Each row below holds a small network's activations on one record, seen along a few directions.
Each row is followed by the record's values for the fields MESEZ, SOTIK, KEGO, NIPUV, FUSU.
Not every record has every field; a missing one is written missing.
The largest differences between rows may come from other fields.
Strong random noise was added to every row along 21 fixed directions; ignore it. To show where, here is one row again and again, with new noise each time:
[ 137  -10   58  345   70  220  206   16    2   80  314 -264  293  122
 -215 -213   24 -338   62  -64   58 -162  -55   33  652  -94  138 -116
  180  -54 -262  272  -94 -232  316   32 -245  117   90  -18 -141  127
  -79]
[ -80  230  104   10 -105 -249 -254 -183  275  139  180  186   39  239
   57  493 -147 -172   74  218  201   -9 -196  360   73  -71 -288  354
  -41  -88  -67 -300 -589   22  -23  -57  187 -156 -331  395  118  178
  294]
[  31  109   15 -406  -96   37  -66 -173    3  278  184  221  195 -104
    9 -166  -93 -173  389 -139 -157 -172 -101  213 -285  216 -100  190
  155 -446  302   44 -473  148 -140  242 -157 -375  -93   16  363   -4
  112]
[ 137   93  -67 -138 -151  216  166    9   44   19  281  -24  217   -1
  -98  155 -104 -192  -68 -233 -184   52   85 -249  354  271  100  -12
  -55 -311   78  448  -46  103  434  196   16 -251 -193 -116  106   22
   -8]
[-137  -40 -162  238 -144 -156  371 -190  261 -404  265  411  123 -175
 -134  -54  207   73  109   46  440 -381 -595 -133 -117 -167 -390  138
   10  -72  192  -53 -344 -118    5 -230  167   23   70  137  105  167
  330]
[-139   52 -164  258 -104 -209 -331  -48   14  457 -135 -221  260  406
   -8 -195  115  618  432    8  -60   99 -214 -102   28 -248   60  247
    4  194 -349 -288  106  264 -292  466   90  308  272 -122  290  -26
   98]
[ 119 -113   10  278  239 -268   46   72  290 -216  -49  -31 -367   61
  204 -137 -142  171 -293  -69  171 -105 -184   15 -162  -46  -34  278
 -106  132 -210 -225  137  131  360   -4   84   34   34  325   35   23
 -111]
[  24 -179  268 -121 -204  239  -31 -111 -179 -236  -58  -12  -66  365
   88  252 -170  270  688  163 -337 -466 -365  -89  -37   35  254  379
   63 -117 -326 -216  -46  245   69  207   -2  319  -83  193  347  117
  167]
[ 374 -272  -53  356  552 -275  -52  299   79 -164 -119  -71 -119  172
   -7 -297  111  224 -185 -311  305 -138 -183   31 -396  -58  -77  -78
  -77  374  111  134 -277  -89  -82 -299  -55  295  231  399  173  152
 -108]
[  39 -161   70 -130 -180  401  531 -280 -195 -286 -187   41  -42  -84
  465 -277    3    6   51   33 -180 -600  -86  -70 -427 -111  188   72
  107 -177  248 -316  323   -5  -18  -24 -126   20  -97 -320  -79 -194
   24]
[ -95 -119 -180 -144 -125  -90 -344  204  -79  158  113 -123 -382  274
  101   50  104   26  -11 -225 -364 -254   59  115 -404    6  -14 -121
 -202 -191    3   97 -283  280 -468  267  160   24 -165 -163  -33   54
 -127]
[  99  269 -224  256 -541 -537  -41  394  -43   94   66  200  -94  537
  647 -173  211   80 -102  394 -348   37  343    4  460 -159 -107 -138
  142   -5 -301 -567 -392 -136 -191  103   85 -191 -169 -210   -6 -167
 -145]
[   0 -263 -427 -341 -140   27  150 -440 -164  119  319  123  -69  -62
 -108  221  -79   29  160  -49 -118  109 -135  172 -337  378  302  118
  -81  193 -129  228 -134  287 -167   86 -151   11  329 -192 -176  336
 -212]
[ -35  -91   62 -295  -36   -2  -68 -304  272 -344 -372  153  -76   83
  221 -349  -70 -138 -188   -9  -47 -191   97  275 -224 -460 -257  362
  597 -102  -48   96 -261 -428 -272  -86 -103  -39 -103  -24  270 -237
 -190]
[  61   54  -97   85   86 -124 -188  -27  -40  398  -94 -110  -97  107
  277  104  -89  140 -158 -115   -6  427  201  159 -307 -151  -21    1
  -73  343   -4 -223  -12  226 -170  136   19    5    4 -120  110  -19
 -102]
[ -81  174  256  246   10  217 -100  289 -146   82 -102   70 -148  400
  267  355 -199 -426 -271  126   14 -267 -152  -98  306  -65   89  -78
 -101 -173   62   -5 -339   56  271 -205  204 -205   17   20 -372  137
  181]
[-293 -171 -113 -125   76  373 -578   84   50  112 -122 -512   68  256
 -680  164  155  155    9  117  -86 -187 -154 -479  777  113 -112  193
 -514 -102 -580  292  219   53  -92  171  352  403   12  220 -198  190
   18]
[ 148  -47 -107  395  202 -482  -28   80  104  223  238   27  208  283
  281  186  -86  388  286  -54 -129   55 -164  158 -219  415  358  -23
 -533  -17  -26 -420 -283  366  229   83   14  297  -50  265  128  242
  143]
[-120 -172 -276  587 -239   36  111   65  139 -206  167 -149 -237  161
  -35   11  322  130 -447   12  295 -220 -192 -497  459 -242 -174  -18
 -292  253 -330  116  102 -100   17   53  369  308  152  -88 -271  108
   12]
[-336   -6  247  -42 -271 -127  433   24  -89 -660  -86  332  -10 -393
  122  146  160  -32   20  194 -128   31  -49    2   64 -279  -99 -297
  315  -47   24  -57  225 -234  -66 -148   65  166  -37 -312   54 -242
   59]
[-220  133  249 -158  -95  -14   32  263 -240  -59   60   52  -57  -76
  -23  357  -28 -215  171  131 -228  -79 -115  185   37 -104  -58 -234
  -14 -184   35 -231   13  200  -54  -10  120  -64 -234 -134  -89  -15
  171]
[-226  202  -44 -230   54 -289  116   13   39   90 -298 -142   27  -84
   26 -379  -44   26   25  157 -181   88  -30  222   -1 -413  -11    3
  299   -1 -150 -166  688   90 -203  142   13  -94  252 -437  -92 -395
 -206]
[ -22    2  100 -202  134  120 -287   10  -15   89   21 -212 -471   38
 -193   -3   86  -80 -273 -226  265 -315  -79  307 -561  -49 -210  131
  184   35   69   89  -14   70 -231  -28  -83 -369 -142  309 -327  134
 -124]

[-313  339  372   44  229 -365 -483  -20  393  -17 -279  165   39   74
 -115  -78    1  268  204  -85  230   41 -149  284 -444 -143 -210  134
  396 -278  195   91 -153 -154  -86  -83  -33 -183  -19  462  178  -83
  134]  MESEZ: zezo / SOTIK: gabin / KEGO: zupok / NIPUV: sosis / FUSU: sase
[  29  522  436  -73  -85  135 -398  461 -241  184 -377 -146  215  297
  -18  126  505 -181 -445   87  254 -175  437  -52  273   11 -298 -447
  280 -140  498  176 -132 -595 -426 -367   33 -493 -375  247 -418 -222
  184]  MESEZ: feb / SOTIK: takov / KEGO: missing / NIPUV: sosis / FUSU: sase
[ 312 -170 -570 -360  121  152  250  -80 -365  150 -238    0  346    1
 -413 -282  -40  101  -13  166  215  333 -149 -110  122 -117   55  185
  246  693 -186  -25  289   43  -83 -289 -191 -106  583 -308 -225  167
 -187]  MESEZ: feb / SOTIK: leruf / KEGO: missing / NIPUV: zabif / FUSU: missing
[-179  129  377  523  -45  -87 -595   77   61  223   71  161  169  106
 -277 -211  434  422  193 -150  625 -140 -251 -100  -76  254 -150  139
  351  -49   70   91 -625 -310 -104  150 -189 -176  229  698   79  246
  337]  MESEZ: zezo / SOTIK: nadi / KEGO: zupok / NIPUV: zabif / FUSU: missing
[  31 -123  -89 -342  172 -389  350 -276  164 -501 -543   45   11   93
  263  143  -62  235 -455  -81   44 -200 -188  144 -582  -71  266  204
    3  192  271  236  572  -20 -246 -222  271  169  205 -219  -72 -312
  -52]  MESEZ: zezo / SOTIK: takov / KEGO: missing / NIPUV: sosis / FUSU: sase
[  55  105 -162 -224   39  181 -345 -129  164  336  188  -53   47  329
 -374 -297   66 -283  269  -40  183 -675 -284  188 -129   70 -231  269
  100 -454  182  242 -592 -108 -263 -105  -95 -366  -53  373 -213  252
   95]  MESEZ: zezo / SOTIK: gabin / KEGO: gasum / NIPUV: sosis / FUSU: ponum
[ 198 -213   -2  311   80  268   41 -333   50  370   67 -156  271  -72
  133  267 -208 -334 -296  -50  352  169  -60   -8  378 -100   -6  341
 -448  340  -26 -160 -241   40   62  217  232  350    8  -74  263   59
  355]  MESEZ: feb / SOTIK: leruf / KEGO: missing / NIPUV: sosis / FUSU: ponum
[ 142  -50   -7  -42 -279  315  202 -275    5   55  -40  -22 -326  111
  618   84  -58 -155 -232  -77   37 -619   12  -37 -625 -132  -24  214
 -325 -189  511 -319   53  172 -250  127  255 -153 -424 -207  -21 -196
  245]  MESEZ: zezo / SOTIK: leruf / KEGO: zupok / NIPUV: zabif / FUSU: missing
[ -38   38 -284 -339  129  -60  -75 -394  572 -184   37  -62 -249  116
 -200    4 -292  -13  -21   37  -11  -64  -98  -81 -166  -36  -80  373
 -165 -150  -49  540  236   67  -47  -35  183  -71   56   60  109  -37
 -250]  MESEZ: zezo / SOTIK: leruf / KEGO: zupok / NIPUV: sosis / FUSU: ponum
[ -19  119 -333   69 -224 -536  308  -28  195   32  255  334  -29 -276
  163    2 -260  -21 -489  -66  156  577 -107  332   11 -195 -133  373
  271  249 -273 -549   -4  367  546  291   54 -531  -54 -305   11   14
   10]  MESEZ: zezo / SOTIK: takov / KEGO: zupok / NIPUV: sosis / FUSU: ponum
[-283   49  578  199  416  103 -202   43 -114  -87 -319  278   27 -350
 -148  238  -55 -152 -188  -55  437  311 -102  -21  -35  217   82 -221
  192   91  264  445 -169 -267  196 -371 -123  -33  520  354 -171   99
  129]  MESEZ: zezo / SOTIK: gabin / KEGO: gasum / NIPUV: zabif / FUSU: missing
[  43  -66  -76 -245 -484  375  162 -578  -19  -45  109  315 -119   53
  399  321 -122 -221 -290  147    4 -153  177 -210   36  567  333  314
  -34 -180  128  277 -244 -140  156   29  -54 -362   36  -34 -270   81
  -27]  MESEZ: zezo / SOTIK: takov / KEGO: gasum / NIPUV: zabif / FUSU: missing
[ -32 -235   79 -172  -77 -131 -172   67 -302  215  129   69 -153 -460
  -46 -126  263   45 -129 -221  101  119  108  162 -297  429   34  -57
  -37  118   88  -13 -148   77 -415  391 -124  -95  202    2   88  -36
  -17]  MESEZ: zezo / SOTIK: leruf / KEGO: missing / NIPUV: zabif / FUSU: missing
[-360  -43  381 -216  -81  517 -624 -589   26  329 -110  123  -99 -105
  -80  231    5  -90  249    4  252 -156  -98  155 -300  135 -266  430
  129 -184   78   59 -634 -142 -420  134  -90  -40  -21  464  177  209
  254]  MESEZ: feb / SOTIK: takov / KEGO: missing / NIPUV: sosis / FUSU: sase
[  83  263  108 -363  130 -106  -13 -124  322 -190  -54  180  188 -107
 -311  211 -384 -119    6  227   67  443   10   10  573  220 -104  418
  253  -88 -272  138   93 -100  711 -192  -68 -375  -71  461  145   43
  -77]  MESEZ: feb / SOTIK: gabin / KEGO: missing / NIPUV: sosis / FUSU: ter
[ -99 -182 -114 -115  -38  -83  -31  -41  160 -375 -161 -145  -16  275
 -120 -107   33  476  -95 -144 -138 -372 -197    5 -262   77  284  340
  127 -182 -277  -91  335   84  275   91  -10   35 -185  109 -261   56
  -82]  MESEZ: feb / SOTIK: nadi / KEGO: missing / NIPUV: zabif / FUSU: missing
[  53  -33  -39  118 -111 -130   17 -659   87  157  281  318  402  192
  298   51   99  193  475  -62   22  -61   98  375 -576  529  448  -44
  137 -143  319  229 -733 -282 -293  -88 -474  127  137  177   71  244
   17]  MESEZ: zezo / SOTIK: leruf / KEGO: zupok / NIPUV: sosis / FUSU: sase
[-191  -29 -162 -187  -50 -417   55  292  -45 -201  -16  106  457   60
 -401  164   62  134  118 -137 -215   -8 -303   64  131  118  285 -125
    6 -276   -9  251  105  172  111   79  195   71   68 -276 -144  -13
  196]  MESEZ: zezo / SOTIK: leruf / KEGO: gasum / NIPUV: zabif / FUSU: missing
[ 161    9   23   64 -303  232 -165   49 -160  511  515   12 -367 -260
   -7  187  -14 -230  201  229  138   62  -55 -353  520  359 -362  240
 -545  104 -179 -307 -273  363  -23  479  215 -174    4  269  366  148
  207]  MESEZ: feb / SOTIK: takov / KEGO: missing / NIPUV: zabif / FUSU: missing
[   9   29 -230  -61  293  107  111 -173  296    9  135 -197   93 -141
 -205 -188 -194   69   66 -237 -232  414  251 -114   19   97  123 -173
  -22  -98 -104  488  364   50  405  -14 -250   46   42  -99   38   30
 -432]  MESEZ: zezo / SOTIK: takov / KEGO: missing / NIPUV: sosis / FUSU: sase
[-194   30  119  -89 -157   35 -113 -184  271 -483 -425  186   -1  432
   -3   99  -74  377  215  335  -90 -478 -395 -658  401  279  229  461
  -34 -337 -197  489  212 -120  214  -52  312  140  416  296   71  -84
  112]  MESEZ: zezo / SOTIK: takov / KEGO: zupok / NIPUV: sosis / FUSU: ponum
[ -51  299  378   96 -162 -376 -176  -41  439   83  106   80 -523 -221
  319 -336  -31  -78   42   90   77  -43  127   -8  110   60 -261  255
  170 -298  -42   55  159  -89  -29  478   72 -320   81  328  463 -432
 -108]  MESEZ: feb / SOTIK: nadi / KEGO: missing / NIPUV: sosis / FUSU: ter
[   7   55  -70  352  145 -269 -352  165  407  -83  335 -165 -480  316
  -89 -316  160  -87  -39   91  102 -227  156  320  -34 -240 -311 -137
  104  -70 -298   35 -427 -330 -215 -218 -180   -9 -215  442 -217  179
 -366]  MESEZ: feb / SOTIK: leruf / KEGO: missing / NIPUV: zabif / FUSU: missing
[   4  110  -66  142   32   68 -173   68  -53  324  -72 -436  419  352
  -38 -232  177  117   10  -64 -170    5  265  111  216 -249   69 -159
   73   13 -117 -124   48 -139 -214  134 -136  165 -225 -227  -79  -81
  -54]  MESEZ: zezo / SOTIK: takov / KEGO: zupok / NIPUV: sosis / FUSU: ter
[-338  556  507  230 -533 -100    3 -505  286    8  178   75   36  -27
  -19  396  193  211  -53   70  571    6  -85   93   38   49   24  314
  642 -102   38  186  338 -261  206  269  -62 -545  -70  322 -221 -144
  271]  MESEZ: zezo / SOTIK: nadi / KEGO: zupok / NIPUV: sosis / FUSU: ter
[ 287  289  -61   59  113  145  106 -318  116  425   26 -372  187  187
  129  123 -141  216 -126  -15  254   55  164  172 -268  131  185  238
 -114  134   98 -451  519  175  396  -58 -178 -318 -376  230 -345   52
   25]  MESEZ: loviv / SOTIK: missing / KEGO: missing / NIPUV: sosis / FUSU: sase
[  93  245  186  371  -68  471 -330  116  187   66 -264 -237  -28  500
    1   59   -1  205 -304 -467  342  -88   13 -477 -171 -611 -286  196
  310   28  279  394  -66  -75  159   87  201 -225 -318   60  241  -86
  206]  MESEZ: zezo / SOTIK: gabin / KEGO: gasum / NIPUV: zabif / FUSU: missing
[-335  227  -59 -124  184  286  -92 -174  290  -62   14 -154   28   36
 -213  -39 -160  225  506   43 -380   58  109 -221 -241  -59   40 -244
 -167 -449  109  238  390   98  135 -171  -95   74 -204  -61  -54   24
 -197]  MESEZ: zezo / SOTIK: gabin / KEGO: zupok / NIPUV: sosis / FUSU: ter
[  23 -287 -324  221 -216   58   24   24 -204  347  455    1  186 -161
 -117   20  103  145  426   14 -162   44 -140 -255  335  373  115  -19
 -597   -6 -248 -328 -216  371   65  409   93  371   82 -108  172  274
  206]  MESEZ: loviv / SOTIK: missing / KEGO: missing / NIPUV: zabif / FUSU: missing
[-126  -32 -151 -129 -337  184  -76  -99  -63 -286   81  241  -26  173
   74   83  121  251   87   36 -341   66  352 -169 -162  329  259 -209
  247 -229  -57  246 -256 -225   99 -173 -291 -138 -154  -40 -274  205
 -274]  MESEZ: loviv / SOTIK: missing / KEGO: missing / NIPUV: zabif / FUSU: missing
[ -73 -218  177    4  156 -169  110  307 -151 -234   16  128 -308 -309
  247 -104  -27 -225  135  238 -384 -110  120  227   17  127   37 -349
 -245 -185  -99 -471  -29   10   27 -152  -67  268 -123   58  -77  -48
 -104]  MESEZ: zezo / SOTIK: takov / KEGO: zupok / NIPUV: zabif / FUSU: missing
[  83  133  -84   96 -136   66  207  244 -125 -163 -164 -228  104   29
 -124 -495  261  602   59 -240    5   -6   56 -108 -278 -446 -152  -30
  584  154 -117 -432  638   62  273   90 -255 -221 -309 -127  -50 -132
  -93]  MESEZ: zezo / SOTIK: gabin / KEGO: zupok / NIPUV: sosis / FUSU: sase
[ 338 -260  -13  -61   -2   98   45  -21 -212  -60  -40  -60  -35   89
  187    8   54 -106 -411 -248   28  -81  254  343 -193  198  185   73
  203  175  -47 -147 -275 -165  141  -89 -263  -52 -262  164 -238  161
 -123]  MESEZ: zezo / SOTIK: gabin / KEGO: missing / NIPUV: sosis / FUSU: sase
[ 322  116 -200  444  602  213   -5   86   85  284 -135 -256 -194  344
  149 -419 -264  225  461  418  -35  130   48 -422  126  -87    1 -170
 -435  346 -161 -263  273  102  245 -523 -194  303  411  323  -14  192
 -362]  MESEZ: zezo / SOTIK: gabin / KEGO: gasum / NIPUV: sosis / FUSU: ponum
[ 349 -202  233   48  -75  119  183  -25 -301  138  282    4  410   80
  127  426  -62 -168  311  -98 -104 -302 -159  -13  148  636  552   -7
 -462 -167  280  125 -332  172   69  249   45  276  -41   48  254   95
  432]  MESEZ: feb / SOTIK: leruf / KEGO: missing / NIPUV: zabif / FUSU: missing
[-333 -150  201   32 -219 -218 -369 -182   31 -273    2   54  -17    5
 -283  183  203  681  487  284 -103  299  -25  -43  313  308  159  216
  245  174 -772  -64   75 -138  -10  232 -182  409  182  449  171  175
 -121]  MESEZ: feb / SOTIK: takov / KEGO: missing / NIPUV: zabif / FUSU: missing
[  66   82 -349 -170  -10 -603   79  340  -77  -32  356 -128 -130  421
 -251 -140  161  107  457  262 -290 -506 -297  394 -152   92  153 -189
  -86 -112 -208 -226   89  240 -329 -131  -29  -42   14   19 -420  167
 -190]  MESEZ: zezo / SOTIK: nadi / KEGO: zupok / NIPUV: zabif / FUSU: missing

Here are new rows. What are their fields?
[ 159 -285   73  -73  352  137   20   70   89 -158  160   41 -286  -58
 -133   58 -235 -392   -9 -232   74 -554 -418  100 -305  160  -31  151
 -304 -255  233  241 -375  205  155 -118  122   33  -26  308   48  228
  148]  MESEZ: zezo / SOTIK: takov / KEGO: zupok / NIPUV: sosis / FUSU: ponum
[ -52  314   41  145  341   42  251   28  235  -72 -197   20  -32  -65
  -18 -120 -137  -55  367  334  158 -145 -324 -292  -14 -472 -413 -157
 -245  -21  316  -88  410   54  -25 -472  242  124  166   41  153 -165
  140]  MESEZ: zezo / SOTIK: takov / KEGO: gasum / NIPUV: sosis / FUSU: sase
[ 144  -88 -324 -261   90   82  161 -270    9   95  156  107   28 -155
 -103 -185  -99  -35    0  127  175  -30 -114  143 -240  149 -101  276
  -73  131   18 -310 -110  101    9 -168 -192 -262   31   78 -119  206
  -80]  MESEZ: feb / SOTIK: leruf / KEGO: missing / NIPUV: zabif / FUSU: missing
[-429  105  320 -626   85 -190 -465  228  -12   49 -544 -160  293 -235
 -391  273  -18  236 -202 -472 -254  256   -9  127 -224  108  134  116
  156 -422  172  324  590  309   21  501  316 -161 -202 -191  105 -387
  231]  MESEZ: feb / SOTIK: nadi / KEGO: missing / NIPUV: zabif / FUSU: missing
[-260  -43   88   74   19  303  -86  142 -173   28 -112  123  407 -205
 -286 -183   79 -102  349   52 -100   76  -74 -271  423 -168 -130 -241
   69 -193   12   96 -225 -160  -21  -42  -26  244  172 -208  175   26
  190]  MESEZ: loviv / SOTIK: missing / KEGO: missing / NIPUV: zabif / FUSU: missing
[-202   23  287  -11 -358  354  150  -79 -363   58 -167 -120  216 -186
  376 -258  311  448  270   65 -276 -306  177  -96 -280   94  170  -88
   76 -273  115 -816  440   52  -47  326 -235   -2 -416 -188  -57 -239
  191]  MESEZ: zezo / SOTIK: takov / KEGO: missing / NIPUV: zabif / FUSU: missing
[  78  132   25  318  493 -154   75   43  304 -116  -84   48   -6 -192
   46 -383  -62  191  176 -147   90  533  228 -105 -311 -317 -213 -409
  175  218  232  330   82 -215   22 -329 -257  188  243   55  440 -120
 -320]  MESEZ: zezo / SOTIK: leruf / KEGO: missing / NIPUV: sosis / FUSU: ponum
[-172   10  463 -165  -88  454  -84 -114 -151   58  -66 -282  195  -67
 -285  392 -180 -266   45   74   10 -102 -176   40  529  -95  103  322
   78  -94 -277  -47  284   78  225  317  103   49 -194  -11    8  -42
  298]  MESEZ: feb / SOTIK: takov / KEGO: missing / NIPUV: zabif / FUSU: missing
[-115 -293  599  482  117  -34 -347  468 -614  421 -245   -2 -136 -221
  313  112  168 -268 -123  -77   69   74  -23   -2  318  192  268 -355
 -318  257   32  -49 -337   33 -474  397  200  538  643 -111  169 -130
  321]  MESEZ: feb / SOTIK: leruf / KEGO: missing / NIPUV: sosis / FUSU: sase
[ -37   47  245  138 -330  526   94 -338 -330   17  157   25 -231  255
  227  329 -230  315  604 -107 -156  138    6   99 -622 -204  385   50
  648  197 -161 -123   18  251  291  108 -511  -94  -71  -71   -3  279
 -119]  MESEZ: zezo / SOTIK: leruf / KEGO: missing / NIPUV: zabif / FUSU: missing
[  53  101 -284  270 -119  251  290  136 -153   88  -20   92  -62  110
  375 -550  131   24   16   55  -34 -204   29  -71 -219 -590 -430 -164
  242   79   83 -730 -215  -13   -4 -247 -189 -200 -199 -273  -99   63
  -68]  MESEZ: zezo / SOTIK: takov / KEGO: missing / NIPUV: sosis / FUSU: sase
[ 344  -37  118   54  -98  619  201 -130 -326   36 -218 -166  361  147
  214 -225  161  440  -90 -379   93 -184  196 -251 -464  164  309   65
  350   76  351 -173  180  -91  321   12 -423 -231 -302   27  -71   36
   80]  MESEZ: feb / SOTIK: nadi / KEGO: missing / NIPUV: sosis / FUSU: ponum
[ 393  253  446   17   91 -319  722  316   -6 -567  387  -76  -34  -10
 -115 -134 -124 -491  764  202 -222 -415 -153  590  148 -548  -10 -412
  688 -129  -20   63  300 -228  125 -309 -339   87 -235   16  269 -240
 -122]  MESEZ: loviv / SOTIK: missing / KEGO: missing / NIPUV: sosis / FUSU: sase
[  97  -68   10  246 -193  -25  -44  -99  279 -183  125 -133 -411  288
  136 -226  113  340  174  -41   91 -531 -198 -320 -144  -41  -43  315
  -50  -92 -143  139  132   30  -78  282  119  102   46  266  254  -82
  -55]  MESEZ: zezo / SOTIK: leruf / KEGO: missing / NIPUV: zabif / FUSU: missing
[ -99 -120 -537  -75 -154  345  -73  -93   -5  104   41 -103  411  332
 -338  -65   86   84  -25 -214 -124 -104  -95 -107   78 -215  -47   82
   70 -121 -136   50 -278   32   95  -51   -1   25 -229 -294 -288  324
   39]  MESEZ: feb / SOTIK: nadi / KEGO: missing / NIPUV: sosis / FUSU: sase
[ 287  111  137  391   93  -85  122  142  244   15  417  -72 -179  -26
  205  -96 -115 -207  377   38 -172   17  185 -113  258  -20 -101 -286
 -246 -152   40  141 -162  -38  144   52  -31  240 -127  168  507  -81
  -93]  MESEZ: loviv / SOTIK: missing / KEGO: missing / NIPUV: sosis / FUSU: ponum
[-380  104 -137  -27  319  275 -202  -82  304 -121 -169  257   27 -289
  -85   15 -248   86 -139  -85 -149  745  307 -340  -13  -27 -271 -230
  -82 -161   33  229 -164  -59  457 -380 -100  -60  -41   13   69  167
 -282]  MESEZ: zezo / SOTIK: leruf / KEGO: missing / NIPUV: sosis / FUSU: sase
[ 418  -34   71 -222  164 -125   71 -166  197 -311 -371   39  210  277
  180   15 -226  113 -420  239  227 -142  -16   26  206  288  153  662
   16  140 -130 -263   76 -207  407 -240   -3 -174 -143  481   32  -60
   22]  MESEZ: zezo / SOTIK: leruf / KEGO: zupok / NIPUV: zabif / FUSU: missing
